Each row has a name. Each piece below is followed by the name of the row it came from, unless a question asks for something else. Each question is about the rows just above it. Places in a row count from 1.

vog: [175  99  99 104 121  94 123 167 104 115 114  99 142 118 111 107 141 111
 173  66 174 106 112 179  98 180 153 121 146 111]
gomuz: [185  91 155 176 103 149 132 132  79 109 146 165 141 158 167 151 194 128
 103 155 116 122 130 156 167 155 148 155 129  99]
rizen: [140 142 132 171  83 145 105  87 119 146 134 150 148 126 150 130 169 130
  71 149  74 168 100 126 159 120 153 124 132 125]
Places of [107] in row vog: | 16
asked: [140 142 132 171  83 145 105  87 119 146 134 150 148 126 150 130 169 130
  71 149  74 168 100 126 159 120 153 124 132 125] | rizen
[98] is at row and place | vog, 25
At which places does gomuz hold [155]? | 3 20 26 28

subo: [129 193 123  89]
Bel: [119 130 189 168]
dedu: [130 168 120 189]
At which places does dedu hold [130]? | 1
[168 119 130 189] is which row reordered? | Bel

Relub: [137 140 141 147]
Beti: [130 143 155 140]
fupum: [137 140 141 139]
bupur: [140 157 141 141]
gafaf: [136 141 132 131]
[141 140 157 141] is which row reordered? | bupur
[131] is at row and place | gafaf, 4
At which places does bupur hold [141]? | 3 4
Shared by bupur and gafaf: | [141]
Which value is in both Relub and gafaf? | [141]
Where in the named rows is [155]? | Beti, 3

gabod: [119 133 129 112 161 176 124 131 104 110 142 178 109 112 111 110 150]
daga: [171  59 153 132 109 153 125 151 179 113  89  58 107 111 106 119 153]
nulu: [171  59 153 132 109  88 125 151 179 152  89  99 107 109 106 119 153]
asked: [171  59 153 132 109  88 125 151 179 152  89  99 107 109 106 119 153] | nulu
asked: [171  59 153 132 109 153 125 151 179 113  89  58 107 111 106 119 153] | daga
Where in the named rows is [152]? | nulu, 10
Which row holds these entries in another order? [109 171  99 109 151 153 106 132 119 125 107  88  59 152  89 153 179] | nulu
[124] is at row and place | gabod, 7

finu: [147 154 106 189]
tevis: [162 127  87  94]
ponan: [128 131  71  86]
non: [175  73  94  95]
pozu: [183 148 191  95]
[106] is at row and place | finu, 3
asked: [162 127  87  94] | tevis

zabu: [162 126 181 158 184 104 182 149 164 177 103]
luda: [149 158 103 182 164 178 181 126 182 104 162]
dazu: [162 126 160 137 184 104 182 149 179 177 103]
Which row holds [162 126 181 158 184 104 182 149 164 177 103]? | zabu
Every place of [181] in luda: | 7
Where do [162 126 160 137 184 104 182 149 179 177 103] appear? | dazu
Which row holds these entries in another order? [164 184 162 182 149 181 177 104 103 126 158] | zabu

rofe: [107 126  97 122 120 124 125 135 134 135 101 125 122 122 159 130 141 140
 169 134 131 134 112 122 136 153 134 139 109 113 131 152 146 197 115 117
  84 138 171  89  86 136  96 105 134 105 114 131 159 125 142 146 150]
pas: [103 124  92 138 121 121 121 135 148 137 121 132 122 135 152 127 131 133
 169 134 132 120 117 124 133 152 125 140 113 113 120 157 142 185 129 110
  87 151 169  98 100 122 102 104 121  98 120 143 149 127 148 143 146]
zofav: [104 125 105 131 112 137 113 122 144 144 102 134 103 127 156 127 138 132
 168 134 129 114 112 139 124 148 131 135 110 115 118 129 148 180 127 113
 106 141 164 104 102 135  97 124 123  96 124 147 150 131 134 125 135]
Birub: [107 128 106 157 133 116 115 133 139 147  96 133 121 110 148 132 143 139
 165 156 128 112 109 151 141 147 129 128 105 122 119 135 138 175 125 117
 112 145 162 100  95 121 105 115 132 116 106 142 145 123 140 129 136]
Vufip: [113 135 109 147 118 119 114 111 145 123 110 134 113 113 151 132 146 145
 170 143 131 112 104 152 140 160 131 118  96 128 113 124 150 175 127 124
 107 136 155 110 102 130  95 136 125 100 112 134 156 130 138 135 140]
Remu: [116 136 114 146 113 119 126 111 146 142 107 122 118 111 154 131 141 151
 169 145 123 121  90 146 133 133 132 118 100 120 117 129 154 172 123 120
  95 137 159 106 100 134  93 134 126  99 119 126 157 126 146 146 132]
[132 146 146 126 157 126 119  99 126 134  93 134 100 106 159 137  95 120
 123 172 154 129 117 120 100 118 132 133 133 146  90 121 123 145 169 151
 141 131 154 111 118 122 107 142 146 111 126 119 113 146 114 136 116] is which row reordered? | Remu
asked: [107 126  97 122 120 124 125 135 134 135 101 125 122 122 159 130 141 140
 169 134 131 134 112 122 136 153 134 139 109 113 131 152 146 197 115 117
  84 138 171  89  86 136  96 105 134 105 114 131 159 125 142 146 150] | rofe
Every place of [122] in rofe: | 4 13 14 24
asked: [113 135 109 147 118 119 114 111 145 123 110 134 113 113 151 132 146 145
 170 143 131 112 104 152 140 160 131 118  96 128 113 124 150 175 127 124
 107 136 155 110 102 130  95 136 125 100 112 134 156 130 138 135 140] | Vufip

sadak: [ 99 167  94  94  94 173 171 121 141  94 160 146]
degu: [ 99 144 118  69  91 125 140  74 130 156 126 120]
vupu: [164 132 121 168 115 127 127 154 147 101 155  69]
Gerot: [155 114 129 129 121 155 119  92 129 155 155 128]
Which value is in both Gerot and sadak? | [121]
Every place of [155] in Gerot: | 1 6 10 11
[147] is at row and place | vupu, 9
Places of [129] in row Gerot: | 3 4 9
Row and place of [119] in the named rows: | Gerot, 7
At which places does degu hold [156]? | 10
At which places does sadak hold [94]? | 3 4 5 10

Dipul: [119 118  69 134 168  99  86 148 153]
Fata: [ 97  92 130 173  82 150 101 172 111]
Biv: [193  88 192 115 121 104 146 125 156]
zor: [132  95 167 146  84 174 129 171 119]
gim: [175 155 104 119 193 106 160 147  84]
rasor: [161 188 103 100 172 128 125 122 157]
zele: [175 155 104 119 105  71 166 132 114]
pavu: [ 90 140 101 108 121 155  78 175 157]
Dopo: [119 156 127 161 121 121 189 157 177]
gude: [ 90 140 101 108 115 103 166 120 144]
The one value in pavu and Fata: | [101]
[128] is at row and place | rasor, 6
The one value in Dipul and zor: | [119]
Which row holds these entries in another order? [119 121 121 127 156 157 161 177 189] | Dopo

mep: [145  90 137 130 141  89 128 109 153 120 101 120 153 119]
punep: [101 120 130 153 128 119 153 108 120 145 141  90  89 137]
bet: [114 115 129 106 109 114 123 139  97 101  86 125 120 126]
Which row holds [145  90 137 130 141  89 128 109 153 120 101 120 153 119]? | mep
[137  89  90 141 145 120 108 153 119 128 153 130 120 101] is which row reordered? | punep

novoz: [119 114 130 127 135 127 139]
fide: [111 122 124 129 115 121 149]
Potir: [ 96 131 119 131 137 117 154]
Tuz: [117 121 126 128 135 123 145]
Gizu: [104 106 125 128 140 121 151]
toti: [105 123 122 119 136 120 150]
sozu: [118 106 130 127 138 126 146]
dazon: [ 95  83 152 127 154 119 177]
Rek: [110 121 123 129 136 121 149]
Sabun: [111  63 134 125 164 131 153]
Medam: [102  87 129 127 148 122 153]
Leg: [100 145 119 131 120 118 151]
Every place of [151] in Gizu: | 7
Which value is in both dazon and toti? | [119]
[114] is at row and place | novoz, 2
Every place of [122] in fide: | 2

nit: [118 157 170 139]
zefo: [158 136 152 180]
luz: [167 154 120 125]
lozo: [111 101 156 137]
ruto: [111 156 156 156]
gemef: [180 151 136 158]
Lenus: [ 97 111 119 141]
Keru: [108 117 117 149]
ler: [119 107 115 139]
The row with [111 156 156 156] is | ruto
Every place of [156] in ruto: | 2 3 4
Put [158 136 151 180] back in order: which row is it? | gemef
Which value is in both Lenus and ler? | [119]

Gasi: [125 124 127 131 128 129 127 123 123 125 123 130 134 133 123 131 122 134
 133 133 131 132]
kose: [122 129 130 130 130 130 131 124 130 119 129 127 134 126 129 129 127 130
 134 128 127 124]
buriv: [131  94 121  81 118 133  87 116  78 126 143 133 168 132 145 131  98 101
 148 134  90 183]
Which row holds [122 129 130 130 130 130 131 124 130 119 129 127 134 126 129 129 127 130
 134 128 127 124]? | kose
asked: [131  94 121  81 118 133  87 116  78 126 143 133 168 132 145 131  98 101
 148 134  90 183] | buriv

viru: [123 129 127 129 136 127 122 117 129 135 134 128 120]
fuvan: [135 147 161 133 126 151 133 117 129 141 118 155  70]
vugaz: [125 131 129 112 123 136 133 108 126 134 137 123 113]
fefel: [126 125 142 119 133 133 125 137 130 140 153 124 133]
Nepa: [121 127 116 123 136 133 116 144 124 126 149 127 103]
pusob: [126 126  94 136 133 123 130 112 136 141 124 128 127]
Nem: [130 138 149 111 132 114 137 104 131 133 138 127 102]
Latam: [131 135 108 129 126 160 129 145 124 133 168 116 112]
Golub: [126 123 141 120 128 165 136 117 144 127 156 102 134]
daz: [123 142 171 135 131 144 112 104 132 123 131 128 127]
Viso: [129 130 107 134 130 141 118  81 127 126 103 133 133]
asked: [121 127 116 123 136 133 116 144 124 126 149 127 103] | Nepa
Shared by daz and Viso: | [127]

Nuf: [121 134 173 103 152 135 121 108 138 122 144]
vali: [118 122 122 141 152 149 191  93 139 166 124]
tusem: [118 127 113 138 149 130 165 104 141 153 126]
Gosep: [129 134 140 121 124 126 104 135 128 121 132]
Rofi: [121 122 109 135 144 134 173 103 138 152 121]
Shared by tusem and Rofi: | [138]
[165 138 126 118 153 113 141 149 127 104 130] is which row reordered? | tusem
[152 121 121 122 109 135 144 134 173 103 138] is which row reordered? | Rofi

dur: [140 108 140 110  86  81 105 116 119  96 130 119 150 152 114 130  81 106
 137 123 175 173  93 151 104 119 169 120 114 128 111 122 119 132 121 101
 133 135]
Nufo: [107  93 130 166  96 143 135  91 135 144 107  89 118 119 129 109 123 133
  93 159 119 156 158  84 102 158 148 107 115  92 157 107 127 109 156 145
  98 113]
bem: [140 108 140 110  86  81 105 116  92  96 130 119 150 152 114 130  81 106
 137 123 175 173  93 151 104 119 169 120 114 128 101 126 106 131 104  93
 141 135]
Padov: [158 107  93  91 133 156  93 119 115 119 127 157 130  91 144  96 166  98
  88 129 148 130 102 107 107 113 109 145 135 118  89 109 156 135  84 159
 107 158]
kog: [129 129 125 118 137 132  77 148  94 129 127 131 130 164 140 172 138 146
 154 121  91 119 151 156 141 120  72 151 163 157 155 100 144 152 129 146
 144  84]
tir: [155 121 162  97 129  78 103 128  97  90 136 158 175 139  98 146  88  70
 133 152 131 122  96 165 129 125 148 146 139 143 101 125 105 131 102  93
 141 134]
Places of [93] in row Nufo: | 2 19
[118 119 129 109 123 133  93 159 119 156 158  84 102 158 148 107 115  92
 157 107 127 109 156 145  98 113 107  93 130 166  96 143 135  91 135 144
 107  89] is which row reordered? | Nufo
The row with [155 121 162  97 129  78 103 128  97  90 136 158 175 139  98 146  88  70
 133 152 131 122  96 165 129 125 148 146 139 143 101 125 105 131 102  93
 141 134] is | tir
Row and place of [164] in the named rows: | kog, 14

ramo: [ 93 147 186 115  72  98 111 125  64 166 152 188 150 149  84 132 193 125
 167 169 138 106 149 113 107 195  76 143 124 103 185 113]
lese: [178 149 163 149 105  93 101  63 153  94  78  93  71 144 193 183  69 128
 117 149 165 104  84  64 168  87 174 132  90  61 117 149]
Gizi: [ 93 147 186 115  72  98 111 125  64 125 152 188 150 149  84 132 156  83
 154  80 148 141  81 164 190 172 137  68 150 158 181  86]
lop: [ 75 126 125 175 190  96 146 133 106 187 136  90 166  69 178 109 172 191
 121 102 184 165  94  87 187 150  81 149 178  67 138 168]
gop: [178 142 163 151 105  93 150  63 153  94  78  93  71 144 193 183  69 128
 117 164 124 104  84  64 168  87 131 132  90  61 117 149]
vevim: [150 190 152  82  85 124 194  79 122 119  99 166 160 186 131 182 159 166
 178 185 124 177  91 172  77  59 165 106 137 188 127  69]
Places of [149] in row lese: | 2 4 20 32
Where do [ 93 147 186 115  72  98 111 125  64 166 152 188 150 149  84 132 193 125
 167 169 138 106 149 113 107 195  76 143 124 103 185 113] appear? | ramo

baro: [120 120 125 121 144 107  96  97 107 120]
nufe: [127 124 124 120 111 149 125  60 118 148]
Pebe: [120 124 111 120 111 111 125 121 141 138]
zufa: [111 140 135 134 131 124  79 127 131 146]
lupu: [107 120 125 120 125  97  96 125 107 144]
Every place of [111] in Pebe: | 3 5 6
Row and place of [79] in the named rows: | zufa, 7
Every place of [120] in baro: | 1 2 10
[120 120 120 125 121 144 107  96  97 107] is which row reordered? | baro
Places of [125] in row lupu: | 3 5 8

bopok: [126 132  88 141 134  91 124 102 135 147 166 124 134 160 109 129 108 146
 142 136 143 124]
Fule: [121 132 144 126 120 121 115 140 142 113 116 120 134 149 132 128 136  94
 138 136 126 129]
Nadep: [121 132 144 126 120 121 137 140 142 113 116 120 134 149 132 128 136  94
 138 136 116 129]
Nogop: [166 117 159 141 116 107 154 136 151 141 102 130 116 140 138 171 132 149
 125 137 102 126]
Rede: [116 128 147 177 138 182 175 163 132 127 120 123  88 143  99 110 128  99
 100 128 107 148]
[125] is at row and place | Nogop, 19
[116 128 147 177 138 182 175 163 132 127 120 123  88 143  99 110 128  99
 100 128 107 148] is in which row? | Rede
[108] is at row and place | bopok, 17

Gane: [130 103 158 141 103 122 129]
vosin: [110 144 120 111 137 107 124]
bod: [110 153 196 110 137 122 129]
maz: [197 197  71 156 108 141 197]
Sesa: [158 128 103 141 122 130 111]
laz: [ 98 124 127 100 151  98 157]
The one value in vosin and Sesa: | [111]
Where in the named rows is [156]? | maz, 4
Put [103 111 122 128 130 141 158] back in order: which row is it? | Sesa
[108] is at row and place | maz, 5
Places of [197] in row maz: | 1 2 7
At which places does Gane hold [158]? | 3

sug: [125 117 126 116 128 115 127 108 127 138 133 141 111 140 103]
dutol: [115 127 130 119 138 117 127 115 128 124 132 138 127 129 106]
san: [119 145 151 136 112 136 184 125 150 114 136 130 115 125 142]
Filuv: [124 124 113 128 137 141 155 107 138 105 135 155 129 121 105]
tum: [127 130 145 132 121 145 168 124 134 121 133 129 102 123 122]
Fosa: [125 122 133 121 127 126 142 114 129 131 135 136 110 131 110]
paten: [128 116 134 125 138 145 137 123 118 125 124 132 100 123  97]
zufep: [106 114 133 124 131 139 140 118 120 130 128 137  97 129 103]
Tevab: [105 138 135 124 155 129 124 105 128 107 121 136 141 113 155]
konod: [123 129 137 124 121 125 153 115 136 129 137 136 113 131 119]
reboz: [124 138 116 125 123  97 128 145 132 118 123 125 137 100 135]
At which places does Tevab hold [105]? | 1 8
Which row holds these entries in another order? [105 105 107 113 121 124 124 128 129 135 136 138 141 155 155] | Tevab
asked: [106 114 133 124 131 139 140 118 120 130 128 137  97 129 103] | zufep
[125 124 132 100 123  97 128 116 134 125 138 145 137 123 118] is which row reordered? | paten

pazus: [ 65  86  79  73  75  73 185  93  82  73  75 186  75 183  89  82  80  73
  71 122 157  80  81  85  83  86  65 176  76  99  74  82  84 122  77  82
 178  73  82  86  84  79 182  81]
tero: [ 69 181 180  71 181 174 180 179 136 183 167 176 135 155 155 171 183 167
 159 186 113 183 185 185 176 150 116 164 166 184 185  71 182 168  82 172
 173  84 168 171 182 142 182  78]
Tid: [ 76  94  81  91  84  81  95  87  87  89 144  91 158 151 166  76 112  80
 114  80 173 139 109  89 103  74 165 169 142  84 104  76  82 101 119  81
  94  93  89  80  91  70 103 134]
noken: [ 82 170 177  83 174 167 162 173 184 175 181 169 185 179 185 139 186 181
 178 167 179 184 179 178 170 115 177 182 188 177 173  69 179 167 113 176
 180 141 174 171 180  96 169 124]
Riru: [182  87  92 177  82  92  82  81  87  74  83  88  76  80  79 126  79  87
  75  88  72  66  92  72  84 137  86  75  80  99  85 180  87  95 158  89
  90 106  89  97  93 160  87 144]
tizeg: [156 185 180 123 184 135 178 182 178 178 159 180 169 182 176 173 190 184
 184 181 169 183 150 181 170 169 174 174 179 180 168 158 182 181 135 180
 187 172 171 180 174 170 182 121]
did: [146 138  94 123 127 150 115 121  79  80  80 124  72  85  70 133  94  78
  61 117  71  80 101 120 112 136  74  69  69 103 124 135 113  90 103 107
  83  87  80  89 112 132 110  86]
Puvo: [182  73  89 185  82  65  80  81  99  86  83  71  79  75  73 122  84  82
  93  77  84  73  73  75  80 177  76  65  81  82  82 183  75  86 186  73
  86 122  79  82  85 157  74 178]
Where do [ 69 181 180  71 181 174 180 179 136 183 167 176 135 155 155 171 183 167
 159 186 113 183 185 185 176 150 116 164 166 184 185  71 182 168  82 172
 173  84 168 171 182 142 182  78] appear? | tero
asked: [ 65  86  79  73  75  73 185  93  82  73  75 186  75 183  89  82  80  73
  71 122 157  80  81  85  83  86  65 176  76  99  74  82  84 122  77  82
 178  73  82  86  84  79 182  81] | pazus
Where do [146 138  94 123 127 150 115 121  79  80  80 124  72  85  70 133  94  78
  61 117  71  80 101 120 112 136  74  69  69 103 124 135 113  90 103 107
  83  87  80  89 112 132 110  86] appear? | did
[ 82 122  79 177  81 178 183  84  82  73  89  73  77  86  99  74 186  82
  81  85  82  82  71 182 157 185  73  84  75  75  73  86  80  93  75  76
 122  73  65  79  83  86  80  65] is which row reordered? | Puvo
At which places does noken hold [179]? | 14 21 23 33

Dital: [123 129 146 132]
keta: [117 100 146  86]
baniz: [124 163 185 156]
Buf: [123 101  80 124]
zik: [133 133 134 195]
vib: [123 101  99 106]
disi: [100  93  75  72]
Where in the named rows is [117]? | keta, 1
Which value is in both Buf and baniz? | [124]
Places of [133] in row zik: | 1 2

vira: [143 124 143 136 140 119 110 140 131  94 118 133 108 131 102  99 112 160
 115 111 136 136 110 164 144 119 117 126 139 173 156 138 144  98 127 146
 109 149  99 131 165 136 136 123  99 173 138 139 110 113 137  96 117 141
 121]
leb: [127 126 164 161 135 152 160 147 136 174 151 127 117  98 119 135 113 130
 146 127 142 133 135 127 137 146 135 128 118 139 126  99 102 136 135  86
 127 134 109 149 147 104 112 161 137 140 130 119 140 124 113 116 128 134
 192]
tepek: [127 143 104 112 166 129 145 124 132 114  95 100  99 169 143 129 110 125
 130 122 116 104 151 100 122 161  72  98 142 119 150 109 153 112 134 150
 108 111 111 139 113  84 137 143 126  88 152 119 114 134 127 136 111 136
 139]
fudo: [153 100 150 125 119 136 111 108 144 122 122 143 100 112 110 111 151  84
 113 122 119 139 126 129 122 136 114 134 152 127 145 137  95 132 143 129
  88 111 104 116 130  72 169  98 134 114 143 111 166 161 150 124 122 104
 139]
koba: [136 132 119  80 103 144 134 120 111 157 106 113 131 134 124 152 158  80
 143 127 123  91 123 100 137 136 135 126 117  95 134 118 115 158 109 160
 132 127 154  98  88 106 126 109 131 116 116 140 134 141 120 166 110 100
 120]
Foti: [133 143 161 168 147 124 143 143 119 129 136 154 111 118 148 116 116 170
 121 106 131 152 120 128 124 129 113 154 136 141 130 142 118  99 126  81
 153 137  94 142 151 108 145 160 112 153 130 117 106 116 113 100 136 144
 158]
kamik: [136 132 119  80 103 144 134 120 111 157 106 113 131 134 124 152 158  80
 143 127 123  91 123 100 137 136 135 126 117  95 134 118 115 158 109 160
 138 127 154  98  88 106 126 109 131 116 116 140 134 141 120 166 110 100
 120]
begaf: [129 135 149 107 123 110  86 151 127 105 123 126 110 158 115 137 115 118
 147 147 144 128 123 151 122 103 140 107 126 127 148 118 166 118 125 153
 112 125 136 136 147 153 132 137  84 181 134 178  96 142 132 113 110 155
 100]
Where do [153 100 150 125 119 136 111 108 144 122 122 143 100 112 110 111 151  84
 113 122 119 139 126 129 122 136 114 134 152 127 145 137  95 132 143 129
  88 111 104 116 130  72 169  98 134 114 143 111 166 161 150 124 122 104
 139] appear? | fudo
Put [127 144 169 152 113 143 145 114 139 166 143 134 139 108 104 125 122 119
  84 111 122 134 122 132 111 114 100 116  88 136  95 112 143 130 153 100
 126 137 111 150  98 124 110 136 150  72 122 129 104 161 111 122 151 129
 119] back in order: which row is it? | fudo
At which places does fudo hold [122]? | 10 11 20 25 53
[127 126 164 161 135 152 160 147 136 174 151 127 117  98 119 135 113 130
 146 127 142 133 135 127 137 146 135 128 118 139 126  99 102 136 135  86
 127 134 109 149 147 104 112 161 137 140 130 119 140 124 113 116 128 134
 192] is in which row? | leb

dat: [117 139 124  57 108]
tefu: [139 108 124 116  57]
zorod: [ 80 139 140  57  75]
[75] is at row and place | zorod, 5
The row with [ 80 139 140  57  75] is | zorod
asked: [139 108 124 116  57] | tefu
At which places does dat hold [124]? | 3
Put [ 57 139 108 124 116] back in order: which row is it? | tefu

Pob: [167 155  93 141 128 173 164 133 137 141 146]
mub: [ 96 154 163 102  97  92  89  91  91 122 173]
fid: [103 126 116 107 127  96  89 105 119 150 143]
bipa: [110  85 123  89 133  94  98 115 174 124  77]
Mal: [159  95 142 170 166 174 169 162 166 131  98]
Malu: [132 107  99 135 158 142 159 117 156 133  86]
vut: [123 124 180 172 156 149 114 107 103 174 101]
dig: [122 154  88  91 173  91  96 102  92 163  97]
Which row holds these entries in another order? [ 89  91  91  92  96  97 102 122 154 163 173] | mub
Which value is in both Mal and vut? | [174]

